These are the activations of a small neural network, seen along a few directions. Each row is one input.
Each table varies a few parts of the input and shows all the possible inputs, shuffled.
Descriptions start from the smaller parts, as in this example, which fits no table here: one of 6 places along a line, together with either a single point or one of 9 places around a ring or (one of 2 separate values, together with one of 8 places around a ring).
Shared parts are said once, and a part with two or three values counts as separate values.

Table:
r1: [30 17 -4 44 -20 -54 27 -48 4 -5 37 -25 36]
r2: [24 25 -14 38 -31 -64 42 -39 2 -12 29 -19 35]
r3: [-95 -26 -29 -30 3 53 -28 -23 22 1 -27 57 -27]
r4: [-45 30 -62 27 -17 -66 -2 -46 12 -27 62 -18 13]
r5: [25 42 -24 1 -10 -73 -2 28 -24 4 54 -58 -11]
r6: [-20 -38 29 -14 1 64 2 -26 15 22 -52 49 -5]
r7: [37 32 -14 23 31 -60 -28 53 -20 -37 53 -70 -1]
r8: [-22 -36 22 -18 -10 65 7 -18 16 18 -53 48 -1]
r9: [-13 -43 28 -25 4 64 -1 -26 22 15 -47 45 -1]
r10: [-22 -33 18 -17 -11 61 9 -18 10 21 -51 60 -3]
r11: [27 30 -10 37 -28 -53 35 -39 6 -8 39 -18 42]
r12: [-24 -26 25 -20 -9 64 8 -17 16 18 -50 57 0]
r13: [30 45 -22 -2 -3 -71 -9 38 -31 1 52 -65 -13]
r14: [26 32 -13 39 -32 -52 41 -40 1 -14 37 -17 32]
r15: [34 39 -18 10 13 -66 -18 46 -26 -17 52 -68 -7]
r16: [28 20 -12 40 -30 -53 33 -40 6 -9 36 -27 40]
r17: [-16 -15 13 -49 36 55 -41 69 -16 17 -38 7 -49]
r18: [-23 -23 21 -17 -12 64 15 -19 11 13 -51 57 -10]
r19: [-23 -39 26 -19 -4 63 9 -21 11 20 -48 53 -1]
r20: [-20 -10 10 -59 21 50 -33 61 -19 32 -38 10 -54]
r21: [-9 -29 20 -23 74 66 -61 84 -4 -21 -37 3 -36]
r22: [41 24 -10 36 49 -54 -39 61 -14 -56 53 -72 5]
r23: [27 16 -7 38 -24 -56 34 -44 0 -8 41 -22 40]
r24: [-25 -14 8 -57 14 47 -26 51 -13 35 -36 17 -52]
r25: [-12 -22 17 -36 55 60 -51 76 -10 -2 -37 5 -42]
r26: [-25 -30 18 -20 -9 57 17 -16 13 18 -60 56 -5]
r27: [36 11 -4 33 -18 -54 24 -48 11 -13 40 -29 39]
r28: [28 22 -15 40 -32 -58 35 -40 -1 -6 37 -15 38]
Changing only one part turns r9 into r27. The same change can be made to r19. Which row results?
> r23
Describe the family of inputs behind these rows.
> one of 2 separate values, together with either a single point or one of 5 places along a line or one of 8 places along a line
Change only the choice among 2 separate values in r8. List by row number the other rows that result.
> r16

Table:
r29: [3 5 -5 29 -14 -15 21 -32 10 -14 10 7 27]
r30: [-25 -7 -1 -30 19 33 -27 38 -7 6 -20 11 -33]
r31: [-9 12 -15 13 -26 -21 23 -31 5 -1 12 7 14]
r32: [-7 -14 5 -1 12 18 -9 1 6 -5 -11 9 -1]
r33: [-20 -5 -5 -16 2 12 -9 6 -1 8 -9 9 -15]
r34: [6 -9 13 -11 3 17 -1 11 -4 12 -16 6 -7]
r35: [13 -4 10 2 -15 -2 16 -23 3 13 -2 4 11]
r36: [-13 0 -9 -3 -16 -6 8 -28 6 9 5 7 4]
r37: [1 -11 18 -26 20 38 -19 43 -9 9 -29 8 -24]
r38: [46 50 -28 30 16 -96 -16 42 -25 -30 78 -89 5]
r39: [17 9 4 18 -23 -16 31 -25 2 1 3 3 21]
r40: [-1 -9 2 12 -7 -1 8 -33 13 -3 3 7 17]
r41: [-12 -17 9 -16 29 38 -26 32 1 -7 -23 11 -19]
Describe the family of inputs behind these rows.
> either a single point or (one of 3 separate values, together with one of 4 places along a line)
Change only the place on the line of 4 in r35. List by row number the other rows that result.
> r34, r37, r39
Change only the choice among 3 separate values in r29. List by row number the other rows that result.
> r31, r39

Table:
r42: [-26 13 -28 15 -27 -25 18 -43 10 -5 20 10 14]
r43: [-9 -8 6 -16 19 27 -18 32 -5 -1 -19 7 -19]
r44: [17 -5 17 -21 28 20 -24 55 -15 5 -14 -14 -24]
r45: [57 -19 45 42 -38 6 67 -70 18 9 -23 26 62]
r46: [11 -4 14 -15 31 23 -25 56 -13 -5 -16 -8 -22]
r47: [21 18 -7 11 -5 -37 5 4 -9 -4 26 -28 6]
r48: [-4 -13 9 -17 23 24 -22 28 -3 1 -15 0 -17]
r49: [-51 -13 -12 -18 -7 34 -4 -16 10 8 -23 41 -14]
r50: [-44 -13 -9 -24 -11 31 -3 -16 8 17 -21 35 -16]
r51: [40 22 1 13 8 -40 -2 27 -17 -8 29 -44 4]
r52: [-24 -16 0 -18 10 28 -15 4 5 5 -17 17 -15]
r53: [34 22 -2 19 11 -36 -3 28 -13 -17 27 -38 7]
r54: [1 15 -16 10 -17 -33 12 -20 -1 0 23 -12 9]
r55: [-21 8 -25 14 -23 -28 14 -47 12 -4 24 4 16]
r56: [-23 -10 0 -24 2 27 -10 8 1 13 -20 18 -19]
r57: [-6 16 -19 16 -14 -29 11 -19 2 -10 22 -7 11]
r58: [-29 -10 -3 -17 6 30 -11 8 3 4 -21 23 -17]
r59: [-3 -8 9 -23 15 23 -17 32 -7 9 -17 1 -21]
r60: [15 19 -10 17 -1 -33 4 5 -5 -14 24 -23 9]
r61: [-1 11 -16 16 -10 -31 7 -24 4 -8 26 -13 13]
r62: [-46 -18 -9 -18 -3 32 -9 -21 13 10 -19 34 -12]
r63: [36 -42 63 8 -17 67 45 -42 19 20 -65 55 33]
r64: [-20 13 -24 9 -30 -29 19 -44 7 4 22 5 11]
r65: [16 -10 18 -15 35 21 -30 51 -11 -3 -12 -15 -19]
r66: [20 14 -7 17 2 -35 0 0 -4 -12 28 -29 11]
r67: [39 17 2 19 15 -38 -8 24 -11 -16 31 -45 9]
Changing only one part turns r49 into r42. The same change can be made to r44. Which row results?
> r51
Describe the family of inputs behind these rows.
> one of 2 separate values, together with either a single point or (one of 3 separate values, together with one of 4 places along a line)
Change only the choice among 3 separate values in r42. List by row number the other rows that result.
> r55, r64
Change only the choice among 3 separate values in r59. List by row number the other rows that result.
> r43, r48
Change only the choice among 2 separate values in r67. List by row number the other rows that result.
> r65

Table:
r68: [35 1 16 10 12 -8 0 18 -5 -8 3 -21 7]
r69: [-54 -35 4 -28 -12 62 2 -38 21 22 -45 62 -11]
r70: [42 4 16 22 -4 -21 19 -7 -2 -6 8 -18 23]
r71: [-27 11 -27 -2 -3 -18 -9 -4 2 -8 17 -5 -8]
r72: [27 1 19 -18 25 12 -21 55 -17 4 -8 -21 -21]
r73: [27 -1 17 -1 30 7 -21 44 -10 -10 0 -23 -8]
r74: [-13 20 -26 22 -36 -40 27 -55 10 -2 32 1 24]
r75: [-37 7 -25 -28 14 1 -31 35 -11 5 5 -6 -37]
r76: [8 -37 45 -11 -2 73 19 -9 11 18 -65 53 6]
r77: [-35 7 -27 -12 16 -5 -30 23 -4 -9 14 -7 -23]
r78: [48 6 16 36 -20 -33 36 -32 1 -2 15 -14 40]
r79: [-20 15 -27 9 -20 -30 11 -30 6 -5 24 -2 7]
Describe the family of inputs behind these rows.
> one of 2 separate values, together with either a single point or one of 5 places along a line
Changing only the choice among 2 separate values turns r77 into r73. The same change can be made to r79. Which row results?
> r70
